These are the activations of a small neural network, seen along a few directions. Each row is one input.
Each table varies a few parts of the input and shows all the possible inputs, shuffled.
Descriptions start from the smaller parts, as in this example, which fits no table here: one of 2 separate values, together with either a single point or one of 9 places along a line or (one of 4 places along a line, together with one of 8 places around a ring).
Shared parts are said once, and a part with two or three values counts as separate values.
(in the rows, 128 means zero)

Other details of the inputs shift rows strongly along two fixed directions, in all tables alike. That doesn't count.

Table:
r1: [183 116 129 134 142 152 125 149 113 122 121 158 134 176 141  81]
r2: [210 109  83  70  91 154 110 140  74 169 143 126 163 121 131  92]
r3: [167  87  85  64  91 129 124 187 117 135 211 149 150 184 168 119]
r4: [222 179 163 148 135  95 147 206 101 138  15  44 249 200  56 100]
r5: [155 132  88  52  57 173 120 112  92 140 124 128 190  94 132 169]
r6: [104 127 127 214 180 120 120  47 161 141 131 131  44  50 122 134]
r7: [ 99 109 126 170 245  85 180  72 180 121 190 140 100  72 101 105]
r8: [ 97 146  82  26  63 171 129 172 128 171 135 124 123 109 101 147]
r9: [ 90 139 133  58  53 125 118 114 104 171 192 105 112  85 175 163]
r10: [128 104 162 216 192 148 148  76 126 103 134 179 105 128  73  93]
r11: [139 101 131  66  43 181 110 140 101 129 107 173 180 133 138 148]
r12: [115 128 111 234 168 116 124  53 145 114 111 105  93  59 120 133]
r13: [124 108 170 212 215 139 153  77 141 104 135 178  87 134  78 101]
r14: [133 134  94  32  75 169 133 120 116 172 153 149 139  92 151 178]
r15: [ 94 141 124 154 101 135 129  46 123 125 114  90 125  91 146 142]
r16: [ 84 116 153 207 187  95 115  97 165  87 160 161  52  91 148 140]
r17: [113  95 116  51  69 177 124 139 106 146 151 187 135 128 165 179]
r18: [133 156 173 171 189 107 156 228 151  89  42  82 158 226  43  85]
r19: [118 193 133 173 157  89 105 187 173 122  48  47 114 142  76 116]
r20: [ 48 148 126 128 134 114 131  69 160 133 195 117  95  65 177 137]
r21: [145  83  96 170 169 173 122  61 107  94 179 194  98 112 145  85]
r22: [ 93 101 155 222 170 122 109  65 152  99 131 172  38  90 132 131]
r23: [146 132  78  96 166 135 150 164 140 139 125 106  88 129  98  73]
r24: [193 204 164 155 112  76 116 242 140 139   9   7 206 188 127 145]
r25: [191 153 133 155 171 123 140 190 136 108  76 125 167 220 146  85]
r26: [182 107  64  42 107 104 139 180 114 160 190 111 162 137 162 118]
r27: [152 118  79 140 210 138 151  79 141 155 162 157  83  94 149  91]
r28: [ 67 107 160 144 109 132 111  43 127 113 137 167  62 112 158 142]
r29: [ 66  87 101  43  67 186 114 176 116 149 149 168 111 129 120 151]
r30: [114  84 143 214 196 157 142  46 117  91 171 183  96 107  84 111]
r31: [114  77 130  88  68 110  78 165 119 121 218 134 102 113 165 173]
r32: [206 100  71  71  97 155 107 126  67 150 160 116 170 115 138 107]
r33: [137 124  99  38  65 177 123  99 109 173 150 159 133  78 137 167]
r34: [ 98 116 100  58  69 141 132 177 124 128 169 168 174 147 169 177]
r35: [124  98 117 203 220 133 157  28 125 125 154 145 108  61  77 107]
r36: [189 189 170 175 212  79 170 186 150 128  28  57 205 189  77 102]
r37: [177  96  69  44 116 122 140 142  97 173 212 144 115 102 158 117]
r38: [123 133 145 178 243  85 188  91 166 128 149 132 108  91  90 102]
r39: [105 108 152 240 156 117 112  75 148  90 100 159  72 101 121 119]
r40: [104 152 137 201 194  84 135 107 177 126 132 103  82  67 138 134]
r41: [ 96 102 108  54  72 155 133 146 108 143 180 196 134 120 166 179]
r42: [100 105 154 198 230 111 167  78 160  99 193 189  71 120  95 114]
r43: [123 151  86  32  71 131 145 170 130 152 160 125 186 111 158 173]
r44: [ 94 126 159  65  48 107  99 158  88 126 153 124 135 151 180 166]
r45: [158 102 116 176 171 164 126  87 120 104 141 192 106 130 134  65]
r46: [ 84 130 122 191 195  89 126  90 190 118 175 112  77  46 151 135]
r47: [ 30 153 114 119 127 136 100  70 152 155 159 118  49  79 114 122]
r48: [123 137 132 124 187 110 158 156 148 135 110  91 107 131  40  95]
r49: [127  84 111  67  48 190 106 111  90 116 147 179 167 110 148 165]
r50: [104 116 161  65  42 127  98 141  89 133 133 121 124 160 176 169]
r51: [162 159 129 142 169 127 146 249 146  90  41  84 158 240 100  57]
r52: [ 26 131 140 131 125 119  83 107 139 116 123 143  71 139 120 121]
r53: [140 162 178 210 164  85 115 174 156  83  45  96 131 177 136 136]
r54: [161 178 146 223 144  92 123 144 148 124  22  58 160 132 103 117]
r55: [129 167 183 161  78 100 116 150 124  91  12  84 189 204 135 120]
r56: [123 117 170 204 225 128 160  96 154 105 138 166  94 148  91 110]
r57: [180  98 100  71  94 130 129 189 100 143 187 155 141 183 160 116]
r58: [122  88 127  55  56 185 114 126 104 144 141 190 139 120 151 164]
r59: [196  96  81  56 101 156 114 125  82 183 177 143 121 108 140 107]
r60: [ 71 101 139  55  49 115  94 134 104 123 201 136 124 129 189 168]
r61: [141 120  91  49  56 180 120  89 104 162 144 162 151  70 128 155]
r62: [155 166 172 124  35 101 108 186  95  83  15  51 232 226 143 144]
r63: [153 171 176 194 208  70 165 204 175  74  86  90 204 231  89 104]
r64: [164 192 158 104  31 108 119 171 107 144  23  26 219 185 129 134]
r65: [ 86 159 142 130 120 127 135  72 146 151 131  99  94  99 162 147]
r66: [182 164 165 169 194  99 158 146 134 140  53  82 178 161  65 100]
r67: [134 156  98  32  70 136 148 164 117 163 144 132 171 109 150 173]
r68: [125 143 144  65  28 140 112 112  99 173 128  81 129 121 152 157]
r69: [ 47 102 127 192 182 117  89 101 167 100 140 160  17  95  98 119]
r70: [141 147 157 240 139 100 118 143 135  64  42  94 152 161 122 129]
Each input here is: one of 2 separate values, together with one of 5 places around a ring, together with either a single point or one of 6 places along a line.
Changing only the choice among 2 separate values turns r55 into r64. The same change can be made to r41. Which row results?
Answer: r67
Changing only the choice among 2 separate values turns r68 into r28. The same change can be made to r48. Which row results?
Answer: r18
List by row number the other rows that have the choice among 2 separate values and the place on the ring of 5 in common with r51.
Answer: r1, r3, r21, r25, r45, r57
Change only the place on the line of 6 in r12. List by row number the other rows that result.
Answer: r6, r24, r40, r46, r54
Change only the choice among 2 separate values in r14. List by row number the other rows that result.
Answer: r17
Change only the choice among 2 separate values in r39. List by row number the other rows that result.
Answer: r54

Table:
r71: [ 85 164 143 219 202 118 149  75 176  90  74 134 110 115 128 112]
r72: [ 83  70 117  83  76 151 101  90 105 147 222 174  57  75 147 162]
r73: [116 116 112 173 196 132 147  73 148 122 156 156  79  91 115 105]
r74: [175 206 137 164 189  90 160 199 161 114  20  60 210 191 102  91]
r75: [180  92 112  40  48 149 109 175  76 167 168 121 158 138 128 145]
r76: [172 124 130  95  95 131 120 181 102 132 113 114 176 174 124 125]
r77: [ 82  97 116 124 121 148 120  51 125 140 188 170  63  58 140 147]
r78: [ 86 158 144 209 192 118 140  79 169  92  86 140 105 121 130 114]
r79: [ 83 104  95  97 120 145 130  56 131 158 209 161  64  40 150 151]
r80: [177 130 128  98  96 131 124 183 105 134 105 108 184 170 121 125]
r81: [143 139 136  89  70 118 109 168 109 143 112  87 161 144 133 147]
r82: [166 142 144 132 131 113 130 187 123 117  86 104 176 190 119 113]
r83: [133 107 133  54  29 137  96 176  90 147 145 114 147 148 145 162]
r84: [109 142 145 215 228 111 155 102 171  90 108 149 102 138 109  92]
Changing only one part turns r76 into r78. The same change can be made to r73. Which row results?
Answer: r81
What do these inputs look like to the network?
Answer: one of 2 separate values, together with either a single point or one of 6 places along a line
Change only the choice among 2 separate values in r80. List by row number the other rows that result.
Answer: r71

Table:
r85: [ 99 169 160 136  80 110 106 159 133 105  64  84 167 159 135 157]
r86: [126 115 129 133 138 135 129 132 130 123 135 147 115 134 124 122]
r87: [110  85 100 109 130 147 129  73 121 148 213 170  75  66 139 137]
r88: [108  67 107 104 111 160 117  83 112 145 220 187  60  80 135 140]
r89: [119 147 125 174 191 121 153 102 162 115 116 135 118 119 122 109]
r90: [152 159 146 129 136 111 136 186 134 119  78  95 173 181 115 115]
r91: [122 110 121 153 155 139 134  80 129 121 152 158 102 106 133 117]
r92: [166 130 121  77  81 126 122 180 104 150 133 100 170 148 130 140]
r93: [166 153 132 122 119 119 131 172 121 131  86  90 175 159 114 121]
r94: [164 142 144 133 118 114 125 186 120 116  88  98 172 177 120 125]
r95: [145  60  95  25  35 167 103 118  68 180 229 153 100  80 135 158]
r96: [ 62 172 165 220 177 109 142  65 179  90  63 129 112 109 138 141]
r97: [118 127 128 181 187 127 140  82 150 106 121 152 107 115 127 105]
r98: [163 143 143 133 118 115 125 186 121 119  87  98 171 178 120 125]
r99: [156 145 142 119 118 109 130 177 119 129 104  94 162 168 119 123]
r100: [ 57 168 134 192 161 109 129  70 177 105  90 121  88  95 159 139]
r101: [163 126 120  72  78 134 120 177  97 148 120 105 169 149 120 133]
r102: [113 161 151  96  56 120 101 151 119 144  88  87 151 128 149 170]
r103: [101 107 118 163 177 142 138  64 140 117 155 178  83  95 130 111]
r104: [106 104 107 148 166 139 134  63 139 133 168 164  79  73 123 118]
r105: [156 127 135  83  86 126 123 181 106 143 131 105 156 161 121 134]
r106: [ 43 114 126 131 100 136 105  60 141 128 170 145  58  67 157 153]
r107: [162 132 120  79  88 137 122 173 105 145 112 106 168 151 118 131]
r108: [117 154 136 201 206 122 154 100 164  97  81 140 126 141 119  95]
r109: [160 157 132 124 131 106 134 178 132 125  88  91 178 163 123 122]
r110: [140  55 106  38  42 157  96 135  74 165 223 160 103 102 140 156]
r111: [131 126 128 156 155 133 135 104 133 119 125 139 124 126 128 113]
r112: [167 109 113  47  51 147 112 170  85 162 153 114 155 137 123 145]
r113: [103  67 106  87 114 146 117  79 110 153 230 176  60  71 135 140]
r114: [171 118 125  69  62 143 115 174  88 144 130 115 170 162 130 136]
r115: [151 166 149 141 151 100 137 186 138 112  67  89 176 184 113 112]
r116: [121 163 145 219 217 105 149 126 172  85  63 130 131 155 113  94]
r117: [119 131 117 144 167 131 145 111 147 124 135 144 116 115 127 120]
r118: [106 137 134 188 201 115 147  91 159 113 125 138  97 116 116 105]
r119: [115 132 118 152 176 124 145 106 150 121 136 143 114 110 128 117]
What do these inputs look like to the network?
Answer: one of 5 places around a ring, together with either a single point or one of 6 places around a ring
Changing only the place on the ring of 5 turns r109 into r104. The same change can be made to r89. Which row results?
Answer: r112
